Each row below holds a small network's activations on one input, seen along a few directions.
In each table, some parts of the input vary, and every possible input appears once, in random order.
A made-up example of a description, with smaller parts first: one of 5 places around a ring, together with either a single point or one of 11 places along a line or (one of 3 separate values, together with one of 4 places along a line).
Shared parts are said once, and a part with two or three values counts as separate values.
(in the rows, 100 means zero)

A family of inputs:
row 1: [91, 109, 134, 77, 133, 78, 120, 62, 96, 135, 80, 95, 93, 100, 99]
row 2: [83, 124, 93, 84, 130, 85, 126, 88, 118, 79, 107, 75, 104, 98, 85]
row 3: [102, 75, 88, 106, 61, 116, 66, 135, 73, 96, 94, 103, 115, 91, 103]
row 4: [88, 109, 96, 79, 136, 71, 111, 80, 100, 98, 95, 85, 97, 106, 64]
row 5: [89, 128, 89, 96, 117, 103, 147, 86, 129, 86, 127, 88, 94, 96, 111]
row 6: [102, 118, 136, 71, 130, 85, 109, 43, 102, 116, 98, 113, 111, 95, 118]
row 7: [123, 68, 94, 136, 33, 114, 62, 133, 94, 104, 90, 117, 104, 90, 112]
row 8: [92, 83, 87, 93, 64, 114, 83, 144, 86, 92, 95, 106, 83, 117, 88]
row 9: [100, 97, 107, 140, 133, 110, 101, 68, 135, 89, 109, 103, 92, 114, 120]
row 10: [93, 98, 95, 67, 85, 128, 90, 158, 85, 90, 107, 83, 93, 109, 69]
row 11: [105, 102, 100, 117, 126, 115, 132, 76, 128, 79, 133, 86, 86, 109, 121]
row 12: [97, 112, 67, 76, 107, 116, 108, 174, 93, 78, 110, 93, 93, 73, 78]
row 13: [100, 109, 100, 127, 129, 106, 84, 52, 130, 115, 106, 120, 104, 98, 114]
row 14: [82, 108, 112, 81, 134, 86, 114, 71, 89, 125, 72, 91, 90, 105, 70]
row 15: [141, 112, 112, 118, 87, 52, 147, 64, 80, 102, 71, 105, 130, 121, 115]
row 16: [107, 76, 90, 117, 50, 126, 84, 139, 81, 108, 94, 104, 106, 94, 96]
row 17: [98, 121, 116, 94, 129, 81, 83, 48, 121, 122, 110, 114, 110, 95, 128]
row 18: [90, 79, 92, 93, 75, 111, 77, 148, 75, 93, 107, 98, 90, 101, 90]
row 19: [118, 70, 91, 128, 40, 104, 54, 130, 83, 94, 93, 121, 103, 87, 120]
Question: What is each input in this table made of?
Answer: either a single point or (one of 2 separate values, together with one of 4 places along a line) or one of 10 places around a ring
Question: A walk changes only the place on the ring of 10. It starts at row 2 and steps to row 4. List the rest of the walk in order.
Answer: row 14, row 1, row 6, row 17, row 13, row 9, row 11, row 5
Question: A walk changes only the place on the line of 4. It starts at row 10 and steps to row 8. List the rest of the walk in order.
Answer: row 16, row 7

A family of inputs:
row 20: [120, 108, 126, 111, 105, 78, 109, 33, 106, 129, 91, 125, 116, 98, 144]
row 21: [104, 71, 95, 99, 56, 112, 93, 146, 71, 97, 80, 96, 92, 109, 81]
row 22: [98, 103, 82, 79, 69, 111, 73, 161, 81, 95, 109, 106, 102, 74, 96]
row 23: [96, 123, 105, 88, 147, 71, 125, 62, 105, 109, 87, 90, 101, 108, 79]
row 24: [114, 73, 93, 104, 43, 107, 88, 139, 71, 97, 76, 98, 99, 108, 93]
row 25: [89, 76, 89, 94, 76, 121, 85, 150, 74, 98, 89, 92, 88, 109, 76]
row 26: [97, 95, 136, 114, 125, 94, 84, 24, 119, 123, 99, 117, 112, 101, 134]
row 27: [80, 119, 110, 88, 157, 105, 122, 50, 129, 91, 122, 81, 90, 111, 101]
row 28: [104, 108, 122, 98, 133, 66, 111, 49, 98, 123, 78, 109, 107, 105, 90]
row 29: [130, 64, 84, 180, 32, 123, 88, 123, 116, 78, 117, 116, 108, 117, 133]
row 30: [91, 99, 89, 76, 75, 124, 88, 165, 85, 94, 115, 96, 94, 79, 84]
row 31: [109, 77, 91, 110, 41, 100, 74, 137, 65, 95, 85, 103, 106, 100, 100]
row 32: [79, 133, 98, 80, 172, 106, 131, 68, 139, 81, 131, 72, 82, 112, 83]
row 33: [114, 118, 122, 99, 126, 81, 129, 54, 116, 112, 105, 102, 102, 107, 122]
row 34: [80, 94, 86, 86, 82, 127, 89, 164, 88, 97, 106, 90, 83, 90, 77]
row 35: [80, 86, 88, 93, 84, 122, 81, 158, 87, 101, 96, 95, 82, 100, 72]
row 36: [90, 133, 98, 77, 157, 70, 148, 74, 107, 89, 96, 73, 102, 105, 63]
row 37: [89, 136, 90, 75, 149, 91, 162, 79, 125, 84, 115, 78, 96, 101, 95]
row 38: [114, 74, 70, 165, 74, 135, 54, 123, 128, 81, 118, 123, 103, 74, 139]
row 39: [119, 100, 131, 114, 113, 63, 93, 35, 94, 139, 66, 123, 124, 101, 115]
row 40: [108, 83, 86, 96, 45, 103, 64, 151, 72, 90, 94, 108, 114, 95, 103]
row 41: [101, 95, 84, 90, 56, 103, 61, 154, 76, 92, 102, 113, 110, 79, 98]
row 42: [83, 103, 121, 99, 139, 100, 103, 39, 127, 113, 109, 103, 90, 108, 111]
row 43: [109, 132, 102, 88, 144, 89, 146, 63, 119, 93, 113, 90, 99, 109, 112]
Question: What is each input in this table made of?
Answer: either one of 2 separate values or one of 10 places around a ring or (one of 3 separate values, together with one of 4 places along a line)
Question: A walk changes only the place on the ring of 10. It starts at row 34 and steps to row 35. List the rest of the walk in order.
Answer: row 25, row 21, row 24, row 31, row 40, row 41, row 22, row 30
Question: Change only the choice among 3 separate values in row 20. List by row number the other rows that result.
Answer: row 26, row 39

A family of inputs:
row 44: [89, 100, 82, 97, 94, 121, 89, 140, 104, 85, 117, 95, 91, 90, 92]
row 45: [97, 92, 91, 97, 81, 113, 91, 132, 91, 93, 103, 97, 94, 99, 94]
row 46: [96, 112, 107, 89, 124, 93, 120, 79, 107, 102, 101, 93, 98, 104, 98]
row 47: [95, 113, 104, 90, 126, 95, 121, 81, 109, 99, 104, 91, 97, 104, 97]
row 48: [105, 87, 98, 102, 72, 100, 87, 124, 81, 102, 89, 104, 102, 100, 94]
row 49: [109, 86, 97, 106, 71, 93, 81, 120, 77, 107, 79, 108, 108, 96, 93]
row 50: [90, 118, 91, 95, 134, 100, 123, 91, 121, 86, 116, 86, 94, 101, 91]
row 51: [97, 111, 110, 88, 122, 91, 117, 77, 104, 106, 99, 95, 100, 104, 98]
row 52: [95, 94, 89, 97, 84, 115, 91, 134, 94, 91, 106, 97, 93, 97, 94]
row 53: [91, 116, 94, 93, 132, 99, 123, 88, 118, 89, 113, 87, 94, 102, 93]
row 54: [99, 91, 93, 98, 78, 110, 90, 130, 89, 95, 99, 99, 96, 100, 94]
row 55: [106, 87, 98, 104, 71, 96, 84, 122, 79, 105, 84, 106, 105, 99, 94]
row 56: [92, 115, 98, 92, 130, 98, 123, 86, 115, 92, 110, 88, 95, 103, 94]
row 57: [98, 111, 112, 88, 120, 88, 115, 74, 102, 109, 96, 97, 101, 104, 99]
row 58: [99, 110, 114, 88, 119, 85, 111, 71, 100, 112, 93, 100, 104, 103, 100]
row 59: [93, 96, 86, 96, 87, 117, 90, 136, 98, 89, 110, 96, 92, 95, 93]
row 60: [103, 88, 97, 101, 73, 104, 88, 126, 83, 100, 93, 102, 100, 101, 94]
row 61: [101, 110, 115, 88, 119, 79, 101, 66, 95, 117, 86, 105, 109, 99, 100]
row 62: [100, 110, 115, 88, 118, 82, 107, 69, 97, 115, 90, 102, 106, 101, 100]
row 63: [91, 98, 84, 96, 91, 119, 90, 138, 101, 87, 113, 96, 91, 92, 93]
row 64: [94, 114, 101, 91, 128, 97, 122, 84, 112, 95, 107, 90, 96, 104, 95]
row 65: [101, 89, 95, 99, 75, 107, 90, 128, 86, 97, 96, 100, 98, 101, 94]
row 66: [124, 88, 120, 150, 89, 88, 75, 20, 135, 121, 107, 117, 119, 109, 149]
row 67: [137, 66, 109, 167, 64, 109, 72, 84, 103, 105, 90, 149, 117, 94, 159]
Question: What is each input in this table made of?
Answer: one of 2 separate values, together with either a single point or one of 11 places along a line
Question: Changing only the choice among 2 separate values turns row 52 into row 64. The same change can be made to row 65. Which row results?
Answer: row 51
Question: Change only the choice among 2 separate values in row 60. List by row number the other rows that result.
Answer: row 57

A family of inputs:
row 68: [87, 110, 95, 70, 116, 101, 106, 111, 93, 92, 101, 86, 92, 106, 79]
row 69: [95, 69, 85, 109, 43, 132, 37, 171, 79, 102, 100, 115, 93, 84, 96]
row 70: [110, 104, 111, 106, 109, 84, 99, 62, 102, 110, 92, 112, 116, 93, 123]
row 71: [109, 105, 122, 97, 103, 76, 101, 73, 88, 119, 86, 110, 114, 105, 103]
row 72: [93, 103, 105, 80, 109, 94, 118, 105, 85, 110, 84, 92, 97, 103, 81]
row 73: [90, 120, 88, 94, 128, 102, 118, 95, 122, 90, 117, 92, 98, 96, 95]
row 74: [100, 98, 110, 88, 99, 79, 102, 84, 85, 115, 76, 96, 102, 106, 84]
row 75: [120, 70, 73, 126, 20, 119, 79, 181, 72, 76, 98, 106, 104, 97, 104]
row 76: [98, 95, 105, 125, 112, 105, 104, 67, 124, 98, 111, 101, 98, 112, 114]
row 77: [86, 118, 97, 75, 122, 102, 122, 110, 108, 88, 118, 83, 91, 94, 89]
row 78: [112, 104, 110, 115, 109, 99, 103, 59, 120, 108, 104, 111, 103, 102, 128]
row 79: [100, 104, 99, 115, 128, 108, 110, 84, 123, 91, 113, 96, 92, 103, 106]
Question: What is each input in this table made of?
Answer: either one of 2 separate values or one of 10 places around a ring
Question: A walk changes only the place on the ring of 10. It starts at row 73 and steps to row 79. List the rest of the walk in order.
Answer: row 76, row 78, row 70, row 71, row 74, row 72, row 68, row 77
